A small network was shown many inputs. Here are its activations along a few directions, one row for each input.
Each table varies a few parts of the input and shows all the possible inputs, shuffled.
A made-up example of a description, with smaller parts first: line(4) and (point or line(11) or (values(3) and ring(5))).
Shared parts are said once, and a part with two or three values counts as separate values.

Other details of the inputs vary at random and push rows far along two fixed directions, the same in every table; ignore that.

Table:
r1: [ -3  24  37 -25 -14  31 -26 -24 -12 -22  42  -3]
r2: [ 14 -53  -8   2  60  47  -6  75  38 -20 -57  29]
r3: [ -5   1 -13   1   4 -10   7   2   1   6  -3 -14]
r4: [ 15  -1  -6  -2  -6 -15   6  -1   1   8  -5  -1]
r5: [-4  3 -8  9  3 -9  4 -2 -2  7 -4  1]
r6: [ 29 -32  36 -35  35  79 -24  27  35 -58 -20  28]
r7: [ -4  36  32 -27 -10  23 -36 -17  -8 -20  34  -7]
r8: [-17  -5  -6  18  -1   0   9   4  -4   8   6   1]
r9: [ 15  -5  -7  -5  -2 -16   7   0   2  10   0 -11]
r10: [ -9   7 -14   8   1  -5   7   1   3   7  -7  -7]
r11: [ -1  -2  -9  -3   3 -13   6   1   0   8  -4 -13]
r12: [-13  -5  -7  13  -7  -5  12  -8   1  -1  -6   6]
r13: [  6  25  37 -24 -17  29 -24 -25 -11 -22  46  -4]
r14: [ -7   5 -10  13   4  -5   5  -2   0   9  -3  -1]
r15: [ -1  -9  -2   7 -12  -9  11 -10  -2   1  -7   7]
r16: [ 15  -1  -2   5  -6 -17  -2   7  -5  11   0   2]
r17: [  5  -1  -3   4  -5 -16  -4   7  -8  11  -3   2]
r18: [-13  -7  -4  14  -2  -4   9   4  -7   6   5   4]
r19: [-8 -9  0 11 -3 -7  9  3 -9  7  3  4]
r20: [-17  -3  -8  17  -7  -1  12  -8   4   0  -4   3]
r21: [-9 -7 -2  9 -9 -8 12 -9 -1  0 -7  6]
r22: [ -1   3  -7   0  -1 -13   6  -1  -1   7  -9  -3]
r23: [ -1  34  32 -27  -5  25 -29 -28  -6 -21  31  -5]
r24: [  6   0  -7  -2  -4 -14   5  -2  -2   8  -8  -2]
r25: [  6  -4  -8  -6   0 -14   6   0  -1  10  -3 -11]
r26: [  8  -3  -4   3  -1 -14   2  -4  -5  10  -5   4]
r27: [ -8   3 -16   5   5  -5   7   2   4   8  -2 -17]
r28: [ -5   5 -12   4   0  -9   7   0   1   5  -8  -4]
r29: [ 17  -3  -3   4  -2 -15   4  -4  -3  10  -2   4]
r30: [ -6   4  -8   9  -1 -11  -2   9  -4   8  -2   1]
Each input here is: line(5) and (values(2) or line(4)).
Question: Changing only the line(5) part turns r7 into r17. The same change can be made to r22. Which row results?
Answer: r24
Question: List by row number the other rows that have the line(5) part in common with r8.
Answer: r2, r10, r14, r20, r27

Table:
r31: [-33 -47 -15  25   8 -15  26  22   0   4 -25   5]
r32: [  5 -19 -26  14  24 -27  -1  30  -5  26 -33   7]
r33: [ 10 -24 -23   8  24 -26  25   8   7  16 -40   4]
r34: [ 17   4  28 -49  20  54 -37  18  20 -46  -6   4]
r35: [ 16   1  31 -51  22  58 -31   6  25 -46 -10   2]
r36: [ 16 -27 -29  12   8 -17  26  17  14  16 -32  -5]
r37: [ 15 -18 -24  19  16 -24  14  38   9  23 -21   1]
r38: [-27 -30 -23  30   6  -7  29  13  10  10 -34  24]
r39: [-21 -32 -28  39   6   2  33  14  15  12 -21  19]
r40: [ 17   3  32 -46  29  53 -39  27  21 -45  -2   9]
r41: [-22   0  35 -31  38  84 -24  27   8 -47   0  14]
r42: [-19  58 -11  14 -53 -79   4 -43 -38  44  39 -30]
r43: [ 25   2  31 -42  41  68 -26   0  29 -43   5   0]
r44: [-27 -23 -28  36  19   4  35  34  -5  18 -16   5]
r45: [ 50 -58   4  16 -10 -28  27  18 -13  19 -13  33]
r46: [ -9  52 -22  17 -61 -66  14 -49 -32  38  45 -39]
r47: [  8 -26 -25   4   2 -23  18  20   9  16 -45   0]
r48: [ 16 -27 -29  13   3 -16  22  21  14  19 -33  -6]
r49: [ 48 -27  65 -49   3  49 -31   4  -2 -43   9  39]
r50: [ -5  75  35 -31 -22  22 -57 -51 -24 -10  78 -30]
r51: [-12 -24 -21  59   0  -2  24  12  10   2 -29  35]
r52: [-46  52  48 -21 -41  34 -31 -64 -20 -33  93 -35]
r53: [  5 -19 -19  14  19 -28   4  31   2  27 -34   6]
r54: [-18  51 -18   8 -52 -76  19 -72 -36  36  34 -34]
r55: [-17 -23 -16  49  -1 -10  20  11   4   0 -42  40]
r56: [ 24   4  28 -39  28  60 -36  28  25 -43  12   3]
r57: [ -4  75  42 -32 -26  20 -52 -50 -16  -8  77 -30]
r58: [-10  49 -21  16 -51 -67  23 -69 -30  38  45 -39]
Question: What is each input in this table made of?
Answer: values(2) and (point or line(4) or line(9))
Question: Change only the values(2) part in r32. List by row number the other rows that result.
Answer: r50
Question: Change only the line(4) part in r38. List by row number the other rows that result.
Answer: r31, r41, r55
